A small network was shown many inputs. Here are its activations along a few directions, one row for each input.
Each table varies a few parts of the input and shows all the possible inputs, shuffled.
Descriptions start from the smaller parts, as in this example, which fits no table here: one of 2 separate values, together with either a single point or one of 11 places around a ring or (one of 6 places along a line, together with one of 8 places around a ring).
Shared parts are said once, and a part with two or three values counts as separate values.

A family of inputs:
x1: [ -8   5  26 -12 -20   4 -33  -8  29  -4   8  17]
x2: [ -2 -19  14  33  57  22 -17 -59 -16 -16   0 -85]
x3: [-10 -22   1  25  -9 -17  30   2   8   4  15  34]
x4: [ -2  23 -16  -3  -3   1 -29   2   5  15  21  24]
x5: [ 25  29 -31 -21   5 -10 -28  30  -3 -17 -40  12]
x6: [ -6   6   4 -13 -14  -5  12  -3  20 -17  18   5]
x7: [-17 -21  28  29 -15 -11 -15   0  14  19   6  45]
x8: [ -5  15   4 -29 -24  23  36   2 -10  -1  -8 -19]
x9: [ -4  -1 -16  12  -2 -18 -24  10 -11  24  29  35]
x10: [ 13  42 -19 -11  -3   2 -19   1   4  26  -9  14]
x11: [-21  17 -31 -19   6  -8 -35  11   4  -8  -3  28]
x12: [ -8 -18  26   2 -18 -14 -27  -4  13   6  15  31]
x13: [-15  -4   3 -22 -23  26  29   0  -7 -13  19  -6]
x14: [ -8 -27  -2 -13  -7  -6  28  10   2   1  22  15]
x15: [ -5  36 -34 -26   6  -6 -26   9   3   2 -34  18]
x16: [ -1  17   3 -32 -10   7  29  10  14   5 -12 -12]
x17: [  2 -34  22  43  69   8  -8 -54 -36 -11   8 -66]
x18: [-10 -28  -1 -11 -20  12  36   1 -21  -6  24  10]
x19: [  5  24  25 -19 -19   4 -25  -8  29   7 -21   6]
x20: [-14 -31  -3  12  -4  -1  40  12   5  13  12  31]
x21: [-12  -2   2 -25 -10   9  22   8  16  -7  16   0]
x22: [ 33  19   6 -14 -16 -11  16  20  14 -22 -14 -15]
x23: [-15 -32  -2  13 -16  18  48   2 -18   5  14  26]
x24: [   9   -7    5   27   47   21  -13  -59  -12   -1  -28 -100]
x25: [-36 -10 -28  25   9 -25 -18  27 -10  16  -2  50]
x26: [ 26  11   5 -26 -12   2  26  31   9 -12 -16 -19]
x27: [  31  -16    1   34   40   17  -19  -38  -13  -13  -31 -110]
x28: [ 43  34 -17  -6  -4  -2 -21  20  -1   8 -14   8]
x29: [-15  -4 -14  41   0 -16 -12  17  -9  36  21  47]
x30: [ -4 -30  30  65  79  12   5 -49 -40  -2   1 -46]
x31: [  6  26   4 -20 -14  -6  19  -1  19  -5 -10  -8]
x32: [ 20   9   6 -22 -26  17  32  24 -14 -17 -11 -26]
x33: [-24  -7 -31  -3   7 -26 -30  20 -12   2   5  38]
x34: [ -3 -18   1   0 -12 -21  18   0   6  -8  25  19]
x35: [ 33  17  27 -13 -21  -1 -27  14  24 -11 -26  -2]
Describe the family of inputs behind these rows.
Answer: one of 5 places along a line, together with either a single point or one of 6 places along a line
The inputs of x31 and x22 match in every part but the place on the line of 5. If x10 is changed in the same way as x31 into x22, which row does it become?
Answer: x28
Which other rows agree with x34 in the place on the line of 5? List them by row number.
Answer: x9, x12, x14, x17, x18, x33
A walk changes only the place on the line of 5. It starts at x7 and steps to x12. List the rest of the walk in order.
Answer: x1, x19, x35
Which other rows agree with x25 in the place on the line of 5? List them by row number.
Answer: x3, x7, x20, x23, x29, x30

A family of inputs:
x36: [ 29 -22  44  19   7  26  19 -40   0 -10  -5 -84]
x37: [-39 -16 -24  -6   3  16  16 -13 -29  11  61  25]
x38: [ 25  36  -2 -55 -74   0  15  48  35   3 -10  38]
x39: [ 31 -15  53  24  10  29  26 -41   2  -4 -14 -82]
x40: [ 13  -1  73  17  22  10 -73 -75  42 -14  -7 -69]
x41: [ 25  32 -58 -23  31   3 -14  18 -38 -24 -19 -43]
x42: [ 27  38 -39  -9  31  16  -5  11 -27   5 -49 -54]
x43: [ 38  -2  60  29  16  31  35 -42   0   2 -19 -81]
x44: [-14 -49 -12  36  22 -46   8  19  -9  -2  19  45]
x45: [ -7 -53  55  10  14  14  27 -41   4 -45  -1 -64]
x46: [ 32  55  11 -44 -65   5  31  46  35  17 -23  43]
x47: [-76 -44  -8  -9   8  12  27 -14 -15  -1  39  37]
x48: [ 11 -37 -11  42  13 -33  -6  24 -27   5  32  45]
x49: [  1  17  -8 -65 -57 -19  27  48  40 -25   2  42]
x50: [-35  10  -9  19   0  25  35 -21 -18  43  23  27]
x51: [ 27 -23  36   9  12  18  16 -33 -12 -29  20 -73]
x52: [ 16  48 -21 -15  39   2 -92 -36  14  -9 -43 -30]
x53: [  9 -32  -7  57   5 -26  -5  19 -17  25  10  42]
x54: [-61  12   8   0   7  -2 -76 -49  14  32  32  30]
x55: [ 26  42   5 -49 -72   3  22  48  37   9 -18  41]
x56: [  3 -38  35   6  20   6  30 -37   9 -35   7 -72]
x57: [ -10   -7   22   57   23  -37 -100   -4   27   23   10   53]
x58: [ 27  33  -6 -67 -70  -7  14  54  25 -20  13  43]
x59: [-11   4 -45 -12  31  -4  -3   7 -25 -39 -37 -36]
x60: [ 33  49 -30  -6  38  19   3  10 -28  13 -53 -53]
x61: [-41  -4 -15  13  -5  24  26 -19 -17  37  29  24]
x62: [-24 -64   5  40  19 -38   4  21 -15  -7  10  57]
x63: [ 10 -25   0  64   6 -24   2  19 -16  31   2  46]
x64: [  9  57  28 -57 -59 -18 -77  14  68   3 -15  51]
x65: [-64 -30 -24 -10  12   3  30 -14  -9   4  47  26]
x66: [ -1  19 -63 -20  39 -11  -1  13 -20 -32 -31 -43]
x67: [ 26  32 -48 -14  27  13 -11  11 -27  -2 -41 -54]
x68: [ 17 -12   6  71  11 -23  11  17 -17  37  -3  50]
x69: [-42 -11 -21   7  -6  21  18 -18 -19  31  38  21]
x70: [-12   3   8 -59 -60 -11  23  47  34 -31  -6  53]
The inputs of x59 and x45 match in every part but one. If x42 is changed in the same way as x59 into x45, which row does it become?
Answer: x39
Describe the family of inputs behind these rows.
Answer: one of 5 separate values, together with either a single point or one of 6 places along a line
Which other rows agree with x44 in the choice among 5 separate values? List them by row number.
Answer: x48, x53, x57, x62, x63, x68
